Each row below is a small network's average activation on inputs in which a field has the value named, seen along a few directions.
Values that are neighbours, or in one group, have similar rows; names and order tell nothing.
In the rows, zero is written as 500.
Random noise pushes rows far along 8 fixed directions. That doesn't count. These rows show it; they differ only by the noise:
[372 288 608 517 531 306 544 495 686 638 389 570 341 416 304 544 464 501]
[224 286 395 511 368 631 869 659 393 480 367 342 665 605 372 537 570 483]
[359 295 523 399 632 451 758 478 568 710 483 413 427 467 424 479 401 414]
[622 421 500 511 462 470 358 691 379 403 675 408 477 455 606 691 521 472]
[669 504 405 394 449 602 489 341 431 415 383 517 542 659 448 222 436 475]
[549 631 492 504 534 512 480 482 460 477 541 461 470 604 666 513 429 488]
[579 519 496 381 553 338 457 542 531 413 545 371 379 325 634 568 529 514]
[674 407 471 368 564 576 423 357 451 583 560 477 363 602 460 326 290 403]
[510 440 541 547 472 441 459 500 540 510 443 568 464 559 438 504 475 502]
[276 519 617 625 328 472 418 494 430 398 398 612 395 434 597 462 607 528]


Vako, 16 values:
s3: [565 483 497 475 478 561 613 475 387 482 478 541 714 590 508 346 580 430]
s15: [642 356 453 364 658 423 744 388 644 693 446 511 676 683 300 377 431 446]
s14: [427 866 330 600 500 616 613 394 637 395 269 420 553 764 420 506 372 661]
s11: [495 532 550 543 458 606 441 484 371 545 570 526 489 652 524 551 368 464]
s12: [340 546 586 437 443 443 724 452 457 494 386 623 674 180 597 326 844 534]
s16: [192 530 489 636 345 538 409 517 634 501 400 496 250 576 390 651 425 596]
s10: [420 518 554 439 711 447 657 416 647 641 508 481 474 265 558 463 483 452]
s4: [394 498 408 513 588 675 780 459 530 577 454 435 620 567 377 449 444 473]
s9: [384 594 578 574 510 470 498 431 548 552 416 628 485 579 595 451 503 490]
s13: [674 434 466 463 574 709 480 320 333 479 554 559 651 490 518 196 500 416]
s7: [609 552 539 326 602 454 431 372 492 533 563 513 426 274 616 343 552 494]
s6: [718 399 469 385 658 479 412 508 508 582 670 444 455 419 489 521 420 390]
s8: [437 689 376 441 529 564 531 451 444 431 570 360 492 498 671 446 479 500]
s1: [633 502 384 254 534 606 490 447 523 535 580 281 335 465 398 432 377 530]
s5: [665 709 351 341 596 629 533 510 428 525 641 357 582 605 634 492 407 544]
s2: [580 382 430 488 491 562 642 577 366 465 533 524 874 458 499 433 689 410]
The values of Vako form 4 separate groups.
Q: List the group mates of s8, in the order listed.
A: s16, s6, s2
Q: List the group mates of s3, in the order listed.
A: s15, s11, s9
Q: List the group mates of s10, in the order listed.
A: s14, s4, s13

Kes, 16 values:
y3: [595 342 721 638 440 326 175 466 494 470 461 872 434 302 489 454 601 451]
y7: [525 703 395 323 384 495 371 279 521 305 329 460 342 349 518 295 597 631]
y16: [687 597 333 421 386 667 345 500 457 409 564 339 348 593 398 495 358 600]
y15: [554 403 437 473 448 480 407 619 392 361 642 393 518 452 570 629 538 452]
y10: [381 640 447 570 428 763 530 505 419 525 530 440 576 701 541 504 448 548]
y11: [523 574 547 566 619 459 495 479 627 590 542 557 510 476 455 630 540 564]
y8: [355 567 595 585 485 438 354 420 480 416 494 532 292 208 680 444 617 516]
y12: [578 526 426 285 701 498 648 386 521 560 571 243 382 495 580 385 280 421]
y4: [561 300 705 569 669 355 367 617 492 615 675 647 531 231 508 600 581 418]
y1: [486 496 332 382 543 645 693 457 535 534 423 259 450 721 407 450 306 478]
y5: [526 445 710 542 904 282 430 486 762 906 766 618 357 363 615 753 318 401]
y13: [376 499 546 487 494 467 468 429 596 465 461 544 306 298 459 418 461 502]
y9: [427 646 632 500 548 283 538 488 492 506 517 573 487 378 826 487 589 488]
y2: [631 270 533 512 367 589 501 637 288 512 607 543 643 540 377 462 553 372]
y6: [224 621 535 487 239 395 490 255 563 326  54 613 327 501 396 229 640 619]
y14: [401 163 572 323 538 349 661 714 443 621 665 424 529 218 559 609 642 405]
The values of Kes form 4 separate groups.
Q: List the group mates of y2, in the order listed.
A: y9, y6, y14
Q: List the group mates of y8, in the order listed.
A: y4, y5, y13
Q: List the group mates of y16, in the order listed.
A: y7, y10, y11
